These are the activations of a small neural network, seen along a few directions. Each row is one input.
Each table varies a few parts of the input and shows all the possible inputs, shuffled.
A made-up example of a description, with smaller parts first: ring(8) and (point or line(9) or (values(3) and line(4))).
Shared parts are said once, and a part with two or three values counts as separate values.
In the rows, zero is written as 128.

Other details of the inputs vary at random and push rows far along two fixed directions, the same in every table; ignore that.
To show where, the next rows are all for the same input, with only those details redrawn:
[140 183 116 115 129 167 160  93 117 162 105  85 203  79 162]
[215 195 169 149 169 111 120 120 143 165 149  94 167 123 160]
[209 165 142 170 153 126 103 190 151 152 138 107 180 164 144]
[132 152  90 137 114 183 144 159 124 146  95  98 212 117 147]
[214 195 170 149 169 109 119 123 143 164 149  95 166 124 160]
[215 195 171 148 170 109 119 122 144 165 150  94 166 125 160]
[140 184 115 116 128 168 160  92 117 162 105  85 203  78 162]

A family of inputs:
row 1: [126  85 120 153 145 142  94 153 163 112 117 170 118 155 147]
row 2: [143  83 103 153 123 121 125 178 137 143 151 174 140 169 123]
row 3: [108  98 112 173 120 120  93 153 163 115 112 157 107 165 125]
row 4: [133 120 124 134 108 116  85 226 122 104 139 108 120 185  75]
row 5: [140 109 131 126 121 126  96 218 115 106 149 115 114 180  86]
row 6: [ 72 125 120 110 127 131 154  65 133 148 124 160 141  78 147]
row 7: [131  94 105 131 138 129  92 180 143 152 167 168 126 163 117]
row 8: [168 133 151 115 170 106  92  84 148 147 161 144  83 128 141]
row 9: [155 100 132 132 118 116 124 220 128 113 120 157 147 172  95]
row 10: [115 109  99 149 114 103  91 177 142 153 163 148 111 173  95]
row 11: [ 97 156 117  85 114 139 144  74 120 129 101 103 110  81 110]
row 12: [151 107 122 132 134 131  92 207 153 110 115 150 113 172  94]
row 13: [ 86  87 109 105 116 186 140 184 112  91  91 139 159 125 124]
row 14: [102 153 130 100  91 120 173  85  84 123 113  95 145  88 115]
row 15: [186 149 194  81 174  99 101 128 127 132 161 126 111 117 125]
row 16: [ 40  94  73 140  86 155 138 143 132 132 105 161 151 123 121]
row 17: [103  98 124 168 124 117 114 163 133 121 157 146 117 166 132]
row 18: [ 59 144 125 131 110 116 148  58 122 141 136 120 128  92 147]
row 19: [123  88 122 160 145 141 101 151 147 105 127 156 108 159 144]
row 20: [153 151 204 119 158  89 125 115 122 106 153 114 102 126 139]
row 21: [153 143 149 154 134  56 139  87 130 169 173 144 104 129 127]
row 22: [ 67  80  55 131  82 158 166 145 113 148 112 170 169 123 110]
row 23: [191 150 178 128 149  83 141 103 140 122 129 141 104 123 128]
row 24: [170 158 179 119 155  95 113 103 129 114 159  96  70 134 121]
row 25: [ 65 137 116 135 107 135 137  46 129 118 107 115 116  91 149]
row 26: [ 93 143 151  75 130 142 156  92 116 119  95 135 147  71 136]
row 27: [ 86  99  83 116  73 153 156 186 100 111  85 129 164 135  90]
row 28: [152 169 190 147 150  81 111  93 148  96 126 105  89 130 142]
row 29: [103 132 142  95 143 166 157  73 120  96  93 119 127  75 157]
row 30: [160 140 150 123 161  87  96  81 155 155 159 150  76 127 126]
row 31: [163 151 191 123 167  97 118 102 160 108 117 144 100 116 144]
row 32: [ 83 120 126 103 138 146 148  65 130 142 130 156 140  78 162]
row 33: [ 57  89  61 124  89 178 129 134 107 121 120 116 114 135 108]
row 34: [127 133 140  73 121 142 173  90  94 128 108 130 155  75 136]
row 35: [169  94 129 153 134 135 125 196 131  93 116 140 121 179 118]
row 36: [110  98 125 171 128 124 104 146 141 101 133 138  96 167 136]
row 37: [169 131 148 145 147  79 131  76 146 150 145 158  96 129 136]
row 38: [172 145 195 119 181 110 112 101 156 102 121 139 103 112 161]
row 39: [ 56  79  81 130 111 182 145 149 121 120 117 156 155 126 139]
row 40: [155  97 133 112 142 139  96 222 119 107 143 132 124 173  96]
row 41: [148 107 131 113 131 124  91 230 134 118 132 148 131 171  84]
row 42: [ 88 125 105  89 129 150 150  71  99 159 160 128 122  85 134]
row 43: [ 84 133 102  89 122 129 146  67 116 173 149 145 125  82 121]
row 44: [152 106 120 162 107 109 119 192 143 102 105 137 118 178 101]
row 45: [207 207 172 125 184 119  85 129 151 172 162  82 149 122 154]
row 46: [147  80 103 162 126 130 126 154 129 121 136 148 110 171 129]
row 47: [191 151 183  99 176 107 101 109 146 120 144 125  91 121 134]
row 48: [122 105  96 153 114 114  82 158 151 134 135 141  91 173 100]
row 49: [ 96 129  99 126  98 118 163  45 114 146 110 130 116  93 132]
row 50: [ 42 101  49 130  70 162 128 152 107 140 133 120 143 134  95]
row 51: [113 141 129 111 110 135 182  70  95 111 108  99 117  92 131]
row 52: [ 69 104 101 115  91 159 135 182 122  97  76 138 156 129 108]
row 53: [105 153 118 120  91 126 173  69 103 111  97  94 127  91 123]
row 54: [148 167 201 127 146  75 113 114 130 105 143 107 108 130 130]
row 55: [125  94 107 171 106 106 137 169 115 134 163 135 120 176 115]
row 56: [ 81 138 103 135  90 107 174  58  95 156 144 112 134  95 131]
row 57: [ 72  77  58 113 106 194 127 136 113 125 114 133 125 128 117]
row 58: [143 154 143 144 135  83  92  79 136 141 166 106  69 138 120]
row 59: [ 77  73  60 131  91 171 169 147  98 137 125 147 160 130 123]
row 60: [114 102 104 151 118 119 102 175 123 141 178 131 107 174 106]
row 61: [164  89 134 133 128 130 129 214 114 103 132 141 140 174 107]
row 62: [214 195 170 149 169 109 119 123 143 164 149  95 166 124 160]
row 63: [187 192 184 140 183 126 101 125 164 148 137  97 161 117 179]
row 64: [147  97 156 123 149 135  98 208 146  98 116 159 139 159 129]
row 65: [ 73  97 100 134 101 178 139 167 127  78  80 121 134 138 123]
row 66: [187 147 180 105 176 110 111 105 132 115 154 113  81 124 130]
row 67: [ 96 155 129  66 109 131 145  93  97 137 118 102 128  79 102]
row 68: [107 140 138  92 106 129 185  85  77 123 124 102 135  88 121]
row 69: [ 81 123 117 114 130 143 140  50 144 134  99 154 123  79 152]
row 70: [116 115 106 109 121 145 160  50 119 142 113 148 126  88 149]
row 71: [ 86 150 136 107 120 137 153  70 135 109  78 121 122  78 140]
row 72: [128 102  99 185  97 106 115 148 134 119 130 126 105 178 113]
row 73: [131 133 130  91 124 150 171  76 114 116  90 132 136  77 144]
row 74: [ 73  82  65 146  80 164 158 127 103 116 109 122 128 140 120]
row 75: [137 120 116 154 111 123  85 202 140  96 123 108 100 185  85]
Question: What do these inputs look like to the network?
Answer: values(3) and (point or (line(4) and ring(6)))
Question: The inputs of row 14 and row 54 match in every part but the values(3) part. If row 70 is changed in the same way as row 14 into row 54, which row does it become?
Answer: row 1
Question: The inputs of row 63 and row 45 match in every part but the values(3) part. If row 6 is changed in the same way as row 63 into row 45, which row does it become?
Answer: row 43
Question: Change only the line(4) part in row 71. List by row number the other rows that result.
Answer: row 3, row 16, row 52
Question: Change only the values(3) part in row 42. List by row number the other rows that result.
Answer: row 39, row 59
Question: Change only the ring(6) part in row 57. List by row number the other rows that result.
Answer: row 8, row 30, row 33, row 48, row 58
Question: Change only the ring(6) part in row 51. List by row number the other rows that result.
Answer: row 23, row 35, row 44, row 53, row 73

A family of inputs:
row 76: [153 154 152  99 146 144 170  72 120 124  96 120 143  75 154]
row 77: [ 90 104  90  91 118 203 163 154 111 122  81 138 189  93 136]
row 78: [164 125 102 161 125 157  96 200 145 119 111 106 148 176 125]
row 79: [147  82 130 115 137 146 116 205 127 102 129 161 135 156 115]
row 80: [139 121  96 152 127 143  95 190 132 154 160 119 150 170 118]
row 81: [176 180 166 154 159  72  86 115 152 171 180 112 115 142 133]
row 82: [135 171 112 124 123 134 145  54 113 161 138  86 131  92 141]
row 83: [ 50 102  65 116  79 152 161 129 109 148 115 145 160 110 109]
row 84: [118  90 123 134 113 105 113 185 127 119 132 164 115 163  95]
row 85: [ 77 118  95  98 108 185 156 150 125 122  67 141 187  93 130]
row 86: [111  97 109 179  96  99 136 171 129 119 139 144 120 176 110]
row 87: [106 114  66 123  91 194 169 137 109 130  72 118 194 109 138]
row 88: [ 89 150 144  80 123 108 131  63 110 137 136 118  93  84 113]
row 89: [135  87 110 141 113 126  98 193 125  96 127 131  83 186  84]
row 90: [159  83 127 131 126 137 123 196 133  84 104 154 121 167 108]
row 91: [109 172 163 109 139 140 146  70 130 105  93  93 128  80 154]
row 92: [118 163 123 122 123 114 157  66 118 176 141 124 163  85 144]
row 93: [149 110  99 155 127 131 123 181 125 159 157 141 166 162 127]
row 94: [214 168 195 134 184 101  95 130 157 113 138 108  96 142 139]
row 95: [115 158 126 148 110 110 176  53 111 150 130 111 152  92 153]
row 96: [124 103  97 141 120 130  98 191 126 143 169 132 113 175 101]
row 97: [145 155 114 130 120 123 174  53 107 164 134 112 151  91 148]
row 98: [117 123 145  79 133 120 162  66  90 144 149 138 109  81 126]
row 99: [130 164 146 133 121 125 171  63 118 134 108 108 162  87 166]
row 100: [150  77 119 144 112 114 125 185 120 104 127 153  99 178  94]
row 101: [156 156 172 168 140  51 105 107 141 132 179 112  67 158 122]
row 102: [158 163 167 140 150  59  90 114 145 159 189 124  81 147 115]
row 103: [ 74  90  52 123  72 166 178 122  97 134 106 133 148 118 109]
row 104: [135 104  93 160 109 123 104 182 132 127 147 122  99 184  94]
row 105: [135 136 111 148 127 146  86 199 153 133 118 119 161 162 125]
row 106: [104 173 126 142 114 118 147  52 118 147 132  85 131  92 146]
row 107: [113 134 123  98 126 119 168  64  97 168 165 131 128  86 134]
row 108: [ 99 130 155 112 112  93 172  54 100 113 123 129  97  91 128]
row 109: [140 111 143 160 127 134 130 192 146  89  91 144 149 162 132]
row 110: [206 149 197 121 175  85  91 126 147  98 150 119  66 150 121]
row 111: [114 176 155  85 150 144 131  81 136 133 104 106 140  70 143]
row 112: [132 129 118 176 116 142  99 194 148 107 107 106 149 175 132]
row 113: [152 122 109 140 138 163  91 208 141 134 135 114 162 167 129]
row 114: [ 50 109  89  79  98 185 128 147 120 100  79 128 147 100 107]
row 115: [147 115 128 125 152 167  92 215 146 111 120 128 147 159 122]
row 116: [111 100 134 143 118 132  97 198 142  66 102 130 106 175 106]
row 117: [144 157 136  98 146 144 160  77 109 162 132 116 171  77 162]
row 118: [ 10  46  27 148 107 213 104  97 171 120  88 186 117 121 157]
row 119: [188 147 206 115 171  66 106 124 148 120 155 155  99 130 130]
row 120: [ 81 124  77 114  96 180 154 142 119 144  82 130 203  99 136]
row 121: [ 86  91 114 144 155 132 136   6 165 150 129 202  93  83 190]
row 122: [156 142 193 148 146  50 100 110 133 104 160 118  51 157 114]
row 123: [104 136 141  72 134 129 138  67  94 140 153 114  93  86 118]
row 124: [187 140 217 141 163  57 123 115 144  92 145 143  85 142 137]
row 125: [196 147 202 105 186  92  84 135 141 116 175 128  82 141 127]
Question: The inputs of row 104 and row 103 match in every part but one. If row 113 is changed in the same way as row 104 into row 103, which row does it become?
Answer: row 117
Question: The inputs of row 78 and row 87 match in every part but one. If row 112 is changed in the same way as row 78 into row 87, which row does it become?
Answer: row 99
Question: What do these inputs look like to the network?
Answer: values(2) and (point or (values(4) and ring(6)))

A family of inputs:
row 126: [188 125 158 179 145  75  83 222 150 130 176 136 117 208 109]
row 127: [120  91  67 161  98 178 125 220 135 124  89 141 196 168 124]
row 128: [173 184 179 115 147  73 158  45 112 154 163 105 110  90 141]
row 129: [ 62 145  95  68 101 207 185  72  92 115  65  89 172  45 141]
row 130: [ 53 142  69  85  80 189 192  63  79 142  98  86 169  57 130]
row 131: [221 128 184 165 164  88  86 223 161  98 135 140 114 199 118]
row 132: [175 107 165 178 146  55  74 202 150 122 182 153  80 211 102]
row 133: [ 24 119  94  64  92 190 177  61  99 110  74 123 151  48 135]
row 134: [ 33 118  83  68  90 203 178  59  92 105  67 107 148  50 135]
row 135: [202 136 161 182 162  93  82 205 164 142 160 143 145 191 140]
row 136: [125 102  73 160 109 182 117 210 135 127 103 125 187 167 131]
row 137: [155 155 173 127 166  88 135  23 135 149 166 130  80  96 163]
row 138: [193  93 160 190 159  69  84 180 170 120 166 178  81 203 125]
row 139: [147 153 167 108 167  89 131  23 136 159 169 139  82  85 152]
row 140: [222 139 156 173 170  95  70 210 164 150 167 139 137 194 131]
row 141: [150 167 176 116 147  74 137  33 110 146 171 106  77  98 136]
row 142: [ 23 116  62  68  74 181 178  54  81 143  99 114 141  58 111]
row 143: [141 156 181 120 168  77 138  21 136 153 170 143  85  86 163]
row 144: [ 64  49  42 154  60 167 130 229 113 100  94 155 144 185  78]
row 145: [144 194 171 148 151  76 124  23 151 153 147 103  97  94 160]
row 146: [ 77  58  71 132  84 182 125 222 129  77  68 155 147 165  99]
row 147: [170 189 208  97 173  94 137  64 129 132 140 107 116  81 154]
row 148: [183 192 202  85 178 101 130  64 127 139 143 102 110  79 145]
row 149: [ 68  63  62 117  90 195 109 225 129  86  79 149 146 161  92]
row 150: [ 89  79  44 141  77 181 116 248 120 124 108 130 169 182  85]
Question: What do these inputs look like to the network?
Answer: point or (values(4) and ring(6))
Question: Change only the ring(6) part in row 129. List by row number the other rows that result.
Answer: row 130, row 134, row 136, row 137, row 141
Question: Change only the ring(6) part in row 144. List by row number the other rows that result.
Answer: row 127, row 128, row 131, row 138, row 146
